A small network was shown many inputs. Here are its activations along a few directions, one row for each input.
In each table, some parts of the input vary, and every possible input appears once, in random order.
Descriptions start from the smaller parts, as in this example, which fits no table here: ring(8) and (point or line(9) or (values(3) and line(6))).
Shared parts are said once, and a part with two or three values counts as separate values.

Other details of the inputs shift rows strongly along two fixed directions, in all tables alike. That doesn't count.

A family of inputs:
r1: [213,231,427,-55,-171,165,39,-345,-235,-279,100,-176]
r2: [-200,-226,-453,-57,206,-42,-124,456,278,332,-51,344]
r3: [-89,-138,-269,58,-58,-21,78,184,145,19,62,-11]
r4: [-139,356,-69,68,465,48,-436,-491,-722,37,-286,446]
r5: [223,148,604,-116,-212,35,81,-401,-56,-320,53,-205]
r6: [145,222,167,108,15,90,-17,-360,-276,-108,21,-66]
r7: [-46,-19,-238,22,93,68,-49,-9,-57,143,-42,13]
r8: [2,57,95,-44,-44,104,66,-78,-97,-70,21,34]
r9: [-178,478,-425,-149,481,-304,-160,72,-328,187,-233,284]
r10: [-43,-183,-37,-38,37,-61,-79,266,144,97,29,71]
r11: [171,-140,255,11,-190,-62,174,-76,141,-166,120,-331]
r12: [-120,-156,-138,-23,-38,-30,-70,270,125,154,-38,77]
r13: [-18,64,91,-63,-8,123,-33,-82,-77,36,-11,-35]
r14: [-67,-52,-321,25,276,62,-105,77,-51,209,-36,128]
r15: [71,-42,10,-20,1,-26,60,-120,81,-34,13,-41]
r16: [-114,405,-79,27,427,64,-421,-557,-663,2,-302,477]
r17: [-135,374,-100,162,323,65,-290,-437,-627,37,-239,407]
r18: [78,-76,-125,-23,57,48,35,13,159,41,29,-53]
r19: [-33,-108,-303,46,6,-18,-48,178,-13,74,22,112]
r20: [45,-98,116,-64,-15,73,63,112,162,10,97,-143]
r21: [-111,-203,-311,-100,106,64,65,388,420,254,77,93]
r22: [193,1,310,100,-291,-92,89,-132,16,-203,155,-246]
r23: [-122,-65,-83,98,-23,9,62,212,167,85,-15,74]
r24: [-310,-241,-509,-47,230,-24,-48,475,375,336,-50,334]
r25: [-2,-173,-43,18,-153,-45,159,60,185,29,62,-194]
r26: [-20,-54,-379,24,131,118,5,112,-15,114,17,93]
r27: [169,140,255,-15,-31,-58,-159,-355,-219,-178,-16,8]
r28: [15,-139,-11,45,-129,73,199,252,330,82,144,-144]
r29: [-44,-3,26,59,-103,-54,-18,-105,-37,-44,-21,-100]
r30: [-177,-61,-79,-9,159,-10,-103,128,23,101,-55,158]
r31: [69,-9,342,-70,-79,9,61,-122,-3,-116,60,-134]
r32: [-53,-71,184,-23,-197,-17,69,40,144,-75,27,-157]
r33: [-109,-45,-113,64,53,55,87,141,83,157,-13,133]
r34: [180,-66,302,18,-338,-113,46,-99,59,-203,119,-327]
r35: [166,-29,343,70,-271,-7,92,14,84,-177,38,-172]
r36: [189,6,310,17,-123,-104,-91,-198,-128,-190,71,-162]
r37: [20,-121,94,-7,-242,16,166,170,230,-125,104,-148]
r38: [-132,-141,-72,-44,-30,28,85,155,147,128,-15,0]
r39: [50,279,-7,-185,127,-263,142,296,81,-81,-227,-119]
r40: [50,-130,43,-25,-192,10,60,205,131,-64,76,-57]
r41: [121,-97,36,19,-194,12,201,-19,94,-136,126,-209]
r42: [94,129,153,118,-60,10,65,-292,-201,-98,7,-57]
Description of these inputs: values(2) and (point or (line(4) and line(5))).
- Changing only the values(2) part turns r38 into r25. The same change can be made to r23. Which row results? => r17
- Changing only the values(2) part turns r8 into r41. The same change can be made to r12. Which row results? => r34
- A walk changes only the line(5) part. It starts at r21 and steps to r20. List the rest of the walk in order. => r13, r28, r1
- A walk changes only the line(5) part. It starts at r37 and steps to r23. List the rest of the walk in order. => r32, r30, r24
